Each row has a name. Each piece below is followed by the name of the row it came from, unless a question asks for something else. Each question is about the rows just above it. Places in a row count from 0.

bomi: [114 168 154  95]
dinot: [151 119 170 163]
Fipuv: [120 152 176 102]
zaf: [126 144 183 109]
Dakog: [133 136 186 119]
Tedak: [145 124 184 140]
nodut: [139 129 187 129]
Dogek: [149 121 178 152]
Boze: [116 161 166  97]
Changed Boze: [116 160 166  97]. Place and old value:	1, [161]
One entry of Fipuv was changed: [120 151 176 102]. Where, and from what?	1, [152]
tags:
[166] -> k465
[136] -> k118
[129] -> k598
[161] -> k854
[121] -> k992
Look up the entry of Boze at place 1 in the table:	k854
Put [109 183 144 126] back in order: which row is it?	zaf
[126 144 183 109] is in which row?	zaf

fotas: [157 134 119 145 130 156 126 154 106 115 139 135 138 149 121 142  91 134
 127 143 130 156 109 114 124 118 131 133 128  97 135 141]
tuk: [107 138 144 146 141 108 156 126 103 146 110 111 145 108 146 162 132 119
 145 102 120 166 122 127 110  98 156 115 146 144 125 127]
kevud: [119 121 138 107 110 103 127 146 146 132 102 111 141  98 156 127 126 144
 110 162 122 115 156 146 145 166 146 145 125 144 108 108]
zif: [157 134 119 145 130 156 126 154 106 115 139 135 138 149 121 142  91 134
 127 143 130 128 109 102 110 126 103 102 147 130 123 111]
raren: [157 134 119 145 130 156 126 154 106 115 139 135 138 149 121 142  91 134
 127 143 130 128 109 114 124 136 174 168  72 111  72 162]
key -> tag
[143] -> k406
[149] -> k325
[108] -> k453
The tag of zif, keyed by place 13:	k325
[121 141 107 146 102 145 119 103 162 126 156 144 127 145 156 146 108 144
 146 122 110 111 127 138 146 115  98 108 166 132 125 110] is which row reordered?	kevud
[157 134 119 145 130 156 126 154 106 115 139 135 138 149 121 142  91 134
 127 143 130 156 109 114 124 118 131 133 128  97 135 141]	fotas

mup: [101  98  72  79 169 137]
firer: [ 98 101  98  75 169 137]
Pudo: [ 74 101  98 169 137  98]
tags:
[75] -> k319
[137] -> k58
[170] -> k921
[76] -> k374
[79] -> k872
[169] -> k564
[78] -> k826
[136] -> k751
The tag of firer, keyed by place 3:	k319
[ 98 101  98  75 169 137] is in which row?	firer
Where does [101  98  75] start? Give its row and place.	firer, 1
[ 75  98  98 101 137 169] is which row reordered?	firer

rofuz: [177 110  98  82 121 114 184 105 119  75 100 188 140 157 189  79  67 163
  87 182]
fedi: [177  86 148  82 121 133 184 105 157  75 100 188 140 157 169 157  67 137
 107 182]
Zame: [177 110  98  82 121 112 184 105 119  75 100 188 140 157 169  79  67 163
  87 182]
savim: [177 110  98  82 121 114 184 105 119  75 100 188 140 183 169  79  67 163
  87 182]
kigo: [121 177 190 184 114 100  82  67  79  75 119 110 188 163  87 182  98 157
 140 105]
sotu: [177 110  98  82 121 114 184 105 119  75 100 188 140 157 169  79  67 163
  74 182]
zazi: [177 110  98  81 111 115 184  88 119  75 100 188 140 133 134 117  67 163
 121 182]
kiv: [177  71 184  70 121 171 184 105 165  86 100 188 140 129 106  81  85 163
 130 182]
Nul: [177  86 148  82 121 133 184 105 157  75 100 188 140 107 125 101  86 163
  87 184]
Gedu: [177 108 126  82 112 171 184 105 137  79 100 188 140 141 107 107  67 163
 110 196]
lamu: [177  86 148  82 121 114 184 105 119  75 100 188 140 107 125 101  86 163
  87 184]
suda: [177  98 153  81 111 115 184  88 119  75 100 188 140 133 134 117  67 163
 121 182]
[177 110  98  82 121 114 184 105 119  75 100 188 140 183 169  79  67 163
  87 182]	savim
Table of tags by key:
[117] -> k553
[157] -> k306
[182] -> k34
[79] -> k611
[107] -> k582
[158] -> k249
[81] -> k998
[148] -> k184
[106] -> k97
Look up the entry of fedi at place 15 in the table:	k306
[ 67  75  79  82  87  98 100 105 110 114 119 121 140 157 163 177 182 184
 188 190] is which row reordered?	kigo
One entry of kiv was changed: [177  71 184  70 121 171 183 105 165  86 100 188 140 129 106  81  85 163
 130 182]. Where, and from what?	6, [184]
Changed fedi: [177  86 148  82 121 133 184 105 157  75 100 187 140 157 169 157  67 137
 107 182]. Place and old value:	11, [188]
[177 110  98  82 121 114 184 105 119  75 100 188 140 157 189  79  67 163
  87 182]	rofuz
Put [ 87 182 177 110  98  82 121 114 184 105 119  75 100 188 140 157 189  79
  67 163] back in order: which row is it?	rofuz

Rasu: [142 114  94 161  89 142 139]
Guk: [143 115  94 134  89 142 143]
Rato: [139  88  69 142  89 119 149]
megap: [145 112  93 131  89 128 139]
Vazon: [142 114  94 161  89 142 153]
vimu: [154 107  91 127  89 138 140]
pazu: [159 100  99 131  89 136 139]
poda: [133 124  84 138  89 133 136]
Razaz: [141 106  93 128  89 137 138]
gov: [134 102 103 157  89 136 150]
loz: [145 112  93 131  89 142 143]
Where does [142 113  94 161  89 142 139] differ from Rasu, and what was there?	1, [114]
Changed vimu: [154 107  91 127  89 137 140]. Place and old value:	5, [138]
key -> tag
[103] -> k687
[84] -> k813
[94] -> k604
[138] -> k653
[91] -> k197
[93] -> k185
Look up the entry of vimu at place 2 in the table:	k197
Which row holds these entries in another order? [138 137  89 128  93 106 141]	Razaz
One entry of Rasu was changed: [142 114  93 161  89 142 139]. Where, and from what?	2, [94]
[139  88  69 142  89 119 149] is in which row?	Rato
[142 114  94 161  89 142 153]	Vazon

ror: [122 128 183 163  93 121 172 123 174 185 132 132 131 123 100]
Zul: [144 149 115 117 137 137 131 149 135 122 134 126 114 123 136]
burav: [145 176  93  91 106  97 149 175 135 150 147 120  74 180 178]
Rerop: [ 93 178 176 149 150 148 120  74  97 180 135 145 175 106  91]
key -> tag
[97] -> k911
[135] -> k387
[136] -> k885
[98] -> k338
[93] -> k973
[175] -> k858
Join Rerop by its entry at place 8:	k911
Put [106  91  93 178 176 149 150 148 120  74  97 180 135 145 175] back in order: which row is it?	Rerop
[137 137 131] begins in row and place	Zul, 4
[176  93  91 106  97 149 175 135 150 147] begins in row and place	burav, 1
[ 93 178 176 149 150 148 120  74  97 180 135 145 175 106  91]	Rerop
Where does [137 131 149 135] start? Give its row and place.	Zul, 5
Put [ 74  91  93  97 106 120 135 145 147 149 150 175 176 178 180] back in order: which row is it?	burav

goven: [127 114 124 154  76 105  68 113]
rak: [147 178 136 125 107 148 116  89]
musim: [ 68 106  76 113 154 124 114 127]
mabaf: [167 197 195 157 108  99  78 185]
ramis: [195 158 128 162 104  80 135 110]
Where does [127 114 124 154  77 105  68 113] differ from goven, and what was there?	4, [76]
[178 136] begins in row and place	rak, 1
Where does [195 157] start? Give its row and place.	mabaf, 2
Put [113  68 105  76 154 124 114 127] back in order: which row is it?	goven

mip: [132 136 158 115 121 146 113 113 130]
rovom: [132 136 158 115 121 125 128 128 135]
Vibil: [131 123 134 133 134 104 127 115 128]
galoz: [116 126 128 124 116 125 129 114 107]
Lim: [126 112 109 130 122 114 123 145 137]
zopud: [132 136 158 115 121 146 113 113 137]
tutin: [120 153 140 145 136 112 109 126 125]
litik: [124 115 138 129 119 117 108 128 125]
bon: [133 129 127 102 132 164 133 147 125]
Fur: [131 123 134 133 134 104 127 131 126]
key -> tag
[145] -> k463
[129] -> k630
[147] -> k893
[130] -> k353
[102] -> k232
[128] -> k967
[133] -> k674
[103] -> k866
[132] -> k654
Join bon by its entry at place 3:	k232
[131 123 134 133 134 104 127 115 128]	Vibil

fimu: [128 128 118 127 122 128 128 127 130 129 113 137 127 128 128 141 121 134
 124 176 129 129 124 136 129 121 131 157 125 128 161 110 127 127 140 125
 135 128 132 124 127 128 128 134 117 122 128]
Natu: [118 127 127 140 129 135 128 124 136 129 121 131 157 113 125 127 176 128
 132 128 127 137 130 129 127 129 121 128 110 134 128 141 127 161 128 124
 134 127 117 128 128 122 125 128 128 124 122]
fadi: [117 128 176 128 135 128 130 128 121 127 125 124 157 113 134 131 134 124
 129 132 140 141 128 122 161 137 118 127 128 127 127 128 122 129 125 129
 121 128 129 136 127 110 128 128 127 124 127]
tags:
[128] -> k887
[127] -> k314
[109] -> k267
[110] -> k907
[142] -> k198
[141] -> k259
Look up the entry of fadi at place 31 in the table:	k887
Which row holds these entries in another order? [110 113 117 118 121 121 122 122 124 124 124 125 125 127 127 127 127 127
 127 128 128 128 128 128 128 128 128 128 128 128 129 129 129 129 130 131
 132 134 134 135 136 137 140 141 157 161 176]	fimu
Where does [128 128 118 127 122 128 129 127 130 129 113 137 127 128 128 141 121 134
 124 176 129 129 124 136 129 121 131 157 125 128 161 110 127 127 140 125
 135 128 132 124 127 128 128 134 117 122 128] differ from fimu, and what was there?	6, [128]
Which row holds these entries in another order? [128 122 117 134 128 128 127 124 132 128 135 125 140 127 127 110 161 128
 125 157 131 121 129 136 124 129 129 176 124 134 121 141 128 128 127 137
 113 129 130 127 128 128 122 127 118 128 128]	fimu

pog: [ 87 177 181  80]
ponog: [181  87  79 110]
vosup: [181  87  79 177]
dubov: [ 80 177  92 101]
key -> tag
[87] -> k461
[181] -> k269
[88] -> k49
[176] -> k796
[177] -> k523
Join pog by its entry at place 0:	k461
Where do [181  87  79 110] appear?	ponog
Where do [ 87 177 181  80] appear?	pog
Where does [177  92] start? Give its row and place.	dubov, 1
Row and place where [ 79 177] starts:	vosup, 2
[ 87  79 177 181] is which row reordered?	vosup

nitu: [132 115 132 183]
vapum: [132 118 111 141]
tiz: [132 132 115 133]
bibit: [178 130 146 111]
Furer: [ 73 158 151 145]
Pero: [157 100 118 116]
bol: [164 108 111 112]
detis: [101 141 139 152]
mer: [131 124 146 120]
pilu: [142 130 126 136]
dumop: [151 143 131 123]
viv: [127 114 146 135]
Table of tags by key:
[135] -> k772
[141] -> k770
[114] -> k722
Look up the entry of viv at place 3 in the table:	k772
One entry of Pero was changed: [157 100 118 117]. Where, and from what?	3, [116]
[127 114 146 135]	viv
[132 115 132 183] is in which row?	nitu
[132 132 115] begins in row and place	tiz, 0

gud: [102 128 133 148 135  90 148 179 115 122  74 106 109 104  80 105  74  97
 178  69 112 126 103 174 120]
Rirar: [109  90 148 128  69 105 133 106  97  74 116 122 179 126 178  80 120 102
  74 112 148 174 103 135 104]
litat: [148 135 112 122 115 168 155 112 134 126 156 122 138 133 146 113 156 153
  87 132 134 162 148 114 116]
tags:
[73] -> k167
[75] -> k206
[126] -> k515
[97] -> k22
[125] -> k100
[74] -> k658
Join Rirar by its entry at place 9:	k658
Where does [109  90 148 128  69 105 133 106  96  74 116 122 179 126 178  80 120 102
  74 112 148 174 103 135 104] differ from Rirar, and what was there?	8, [97]
The row with [148 135 112 122 115 168 155 112 134 126 156 122 138 133 146 113 156 153
  87 132 134 162 148 114 116] is	litat
[102 128 133 148 135  90 148 179 115 122  74 106 109 104  80 105  74  97
 178  69 112 126 103 174 120] is in which row?	gud
[178  90 122 148 174 106  80 109 148 102  97 104 105 179 135  74 128 120
 133  74 112  69 103 126 115] is which row reordered?	gud

zib: [139 115 125 137 115 127 134]
Fek: [183 124 109 137 115  98 155]
Zos: [123 140 125 108 147 142 137]
fegav: [133 117 116 143 124 115 137]
goda: [110  98 133 148 106 146 125]
Pagam: [147 123 140 125 110 147 127]
key -> tag
[139] -> k365
[147] -> k933
[133] -> k486
[110] -> k242
[123] -> k632
The tag of Pagam, keyed by place 0:	k933
[123 140 125 110 147] begins in row and place	Pagam, 1
Changed Zos: [123 140 125 109 147 142 137]. Place and old value:	3, [108]
[183 124 109 137 115  98 155]	Fek

